Each row below holds a small network's activations on one input, seen along a few directions.
Each table varies a few parts of the input and shows all the possible inputs, shuffled.
Descriptions start from the smaller parts, as in this example, which fits no table here: ring(5) and (point or line(9) or (values(3) and line(4))).
Shared parts are said once, and a part with two or three values counts as separate values.

Other details of the inputs shift rows strongly along two fixed directions, in all tables alike. That doesn't count.

Table:
R1: [  3  40  -9   4  12  20   3 -22  34 -16  25  -6 -16  21 -35]
R2: [ -9  14 -19  15   6 -14  25   0  22   3  10  -2 -29   6  12]
R3: [ -8  13 -18  56   8  15   3 -13  28   2   4 -12  -7  35 -35]
R4: [  1  20 -24  36  25  30   2 -13  11 -29  23 -17  -7  22 -30]
R5: [ -6 -19  13 -19  -4  -2 -12   4 -14  -8  -7 -14  28   3   3]
R6: [ 13  22  -6  19   4  28 -14 -20  -1  -3  14  -9  -7  21 -44]
R7: [ 27 -11  38 -60 -20   7 -46 -21 -25   9   7  -7  18 -10 -39]
R8: [  5 -43  28 -46 -36 -40 -23  10 -44  33 -17   2  14 -35  30]
R9: [  2  47  -5  24  -3  35   0  -5  22 -13  18 -13   2  47 -22]
R10: [  9 -36   1 -11  14   7   9  31  -4   5 -31  43   7 -51  53]
R11: [-10   6  -4 -23  -3 -36  24   5  -7   4 -11  14 -14 -23  30]
R12: [-24  14  -6  38  17 -31  30  25 -36  13  -9  31  -2  -8  38]
R13: [-28  30 -35  36  28 -53  68  28 -15   2  -2  41 -34 -25  67]
R14: [ -9   9   8 -16 -14 -11   7   4   2   5 -10   0   9  10  16]
R15: [ 27 -18  46 -74 -56   2 -44  -8  -6  14  -9 -32  32   7  -4]
R16: [ 23 -20  32 -67 -10   6 -42 -11 -23 -12  13 -17  27 -17 -25]
R17: [ 25  13   4   1  -8  67  -5  -6  55  -2  -8  15  -9   5 -14]
R18: [-11   3 -22  50  17  19   5  -7  33 -21  12 -26   2  33 -25]
R19: [-10  -7   0 -14 -18 -34  13  11  -2  15  -6   2  -9 -14  43]
R20: [ -3  23  -9  38  18  38  -7  -3   8 -25  19 -21  14  38 -26]
R21: [  1  -2 -20  26  16  25  -6 -15  29 -20  25 -30 -10  25 -38]
R22: [ -4   5 -21  20  20  23  -2 -20  23 -28  13 -21  -6  18 -41]
R23: [ 28 -25  38 -71 -36   4 -51 -21 -28  14 -11 -17  21 -12 -36]
R24: [ -3 -45  13 -37 -17 -34 -11  16 -32   9  -7  -9  18 -34  39]
R25: [-31  -8 -30  46  28 -59  51  22 -17  20  -7  35 -36 -28  46]
R26: [-30  -2  -8  29  13 -39  31  18 -22  14 -19  28  -2  -9  31]
R27: [ 21 -22  12  -1  -4  28  -9  11   7  15 -28  43  -4 -25   9]
Each input here is: values(3) and (point or ring(8)).
Q: The inputs of R16 and R7 match in every part but the values(3) part. If R22 is changed in the same way as R16 into R7, which row does it become?
A: R23
Q: Which other rows does R21 become when the values(3) part takes its other values? List them by row number.
A: R2, R25
Q: Which other rows does R3 become when the values(3) part takes its other values? List them by row number.
A: R15, R18

Table:
R28: [ -1  -4  25 -41 -10 -30  10  23 -25  14 -21  37  14 -34  46]
R29: [-30  28 -25  56  20   0  31  -1  38 -15  12  -9  -7  36  -2]
R30: [  9 -29  17 -32  -2 -27   1  22 -30  20  -7  25  -2 -48  44]
R31: [ -4 -36   9 -17   2 -28   9  20 -10  17 -18  25  -1 -39  39]
R32: [  0 -34  24 -12  -2  -7 -26  12 -53  -3  -8 -10  42  -9  -1]
R33: [  9 -16   4 -19  -2 -21  11  22 -26   9 -15  21  -4 -40  50]
R34: [-23  37 -34  45  31   2  33  -9  19 -21  11   0 -20  26 -16]
R35: [ 27  -7  21 -42 -16  34 -38 -21   4  -1  -1  -5  10  -6 -39]
R36: [ -6  20 -36  59  29  25  23  -2  32 -11  15  11 -30   5  -7]
R37: [  0 -29   5 -18  -6 -24  13  20 -12   9 -29  20   2 -36  48]
R38: [ -8  -4   7   1  -5  -5  14  17  14   4 -14  18   8  -4  33]
R39: [ 51   4  36 -39 -51  70 -71 -33  14  12  12 -42  18  39 -69]
R40: [-16  18   6  -7   5 -28  17   6 -11  -2   2   9   6   0  16]
R41: [ 41   6  21 -38 -20  61 -49 -33  21 -11   2 -24  13  20 -66]
R42: [ 21   2  17 -40 -23  22 -34 -12 -10  -8  14 -37  16  18 -22]
R43: [-18  31 -36  49  33  -2  31 -13  19 -21  11   0 -23  19 -20]
R44: [ -7 -23  16 -38   3 -53   5   9 -41  11  -4  17   2 -38  24]
R45: [ 13  -8   9 -17  -3   3 -23 -10  -6  -1  23 -22   2   4 -23]
R46: [ 12  29 -19  32   9  59  -3 -13  40 -18  16 -14 -14  35 -35]
R47: [-26  15 -32  45  20  -3  31   1  25 -16   4 -10 -13  24   2]
R48: [  2  -4  15 -21 -24 -32 -10   7 -37  22   0  -8   2  -6  20]
R49: [-25   6 -35  50  23  -7  25  -4  25 -13  10  -6 -17  11  -6]
R50: [ 43 -19  30 -47 -38  75 -72 -36  34  -6   5 -43  25  24 -72]
R51: [ 33  -8  23 -48 -30  35 -59 -28  -5  -7  24 -47  19  16 -51]
R52: [  2 -10  19 -29 -18 -34   6  14 -35  32 -26  33   0 -32  33]
R53: [ 18  11  28 -37 -26  18 -35 -10  -4  -4  20 -33  24  23 -18]
R54: [  1  -3  16 -20  -8 -22  13  29 -20  12  -9  28   6 -27  57]
R55: [-22  26 -37  50  33  -2  27 -14  19 -19  17   4 -25  14 -24]
R56: [-24   7 -34  58  32  -5  25  -6  34 -11  17  -7 -20  20 -19]
R57: [-15  11 -29  46  19  18  30   6  37 -11  -8  10 -17  15   8]
R58: [ 23 -28  26 -11  -5  49 -53  -4 -20  -4  -9 -11  43   9 -34]
R59: [-10  -6  17 -29 -17 -55   6   9 -47  25 -16  14   2 -21  28]
R60: [-21  10 -34  49  22  -7  29  -3  25 -16   4 -10 -15  17  -2]
R61: [ -2  -6   8 -30   0 -23  17  19 -25   8 -24  33   0 -35  40]
R62: [-11  20 -28  52  40  15  26  -8  34  -8   9  23 -29   6 -24]
R63: [-15  12 -25  59   7   7  26   1  32  11  -8  12 -21  21   1]
R64: [ -2   0 -10   1   5 -22  11   7 -18  -5   6  -6  -6 -10  21]
R65: [-14 -22  15 -21 -25 -53   4  16 -34  27 -20   1   7 -16  39]
Q: The inputs of R42 and R46 match in every part but one. If R40 is changed in the same way as R42 into R46, which row does it become?
A: R28
Q: What is each input in this table made of?
A: values(2) and (point or (values(3) and line(6)))
Q: Which other rows does R51 become when the values(2) part takes its other values? List them by row number.
A: R36
Q: Which other rows does R44 become when the values(3) part takes its other values? List them by row number.
A: R45, R56
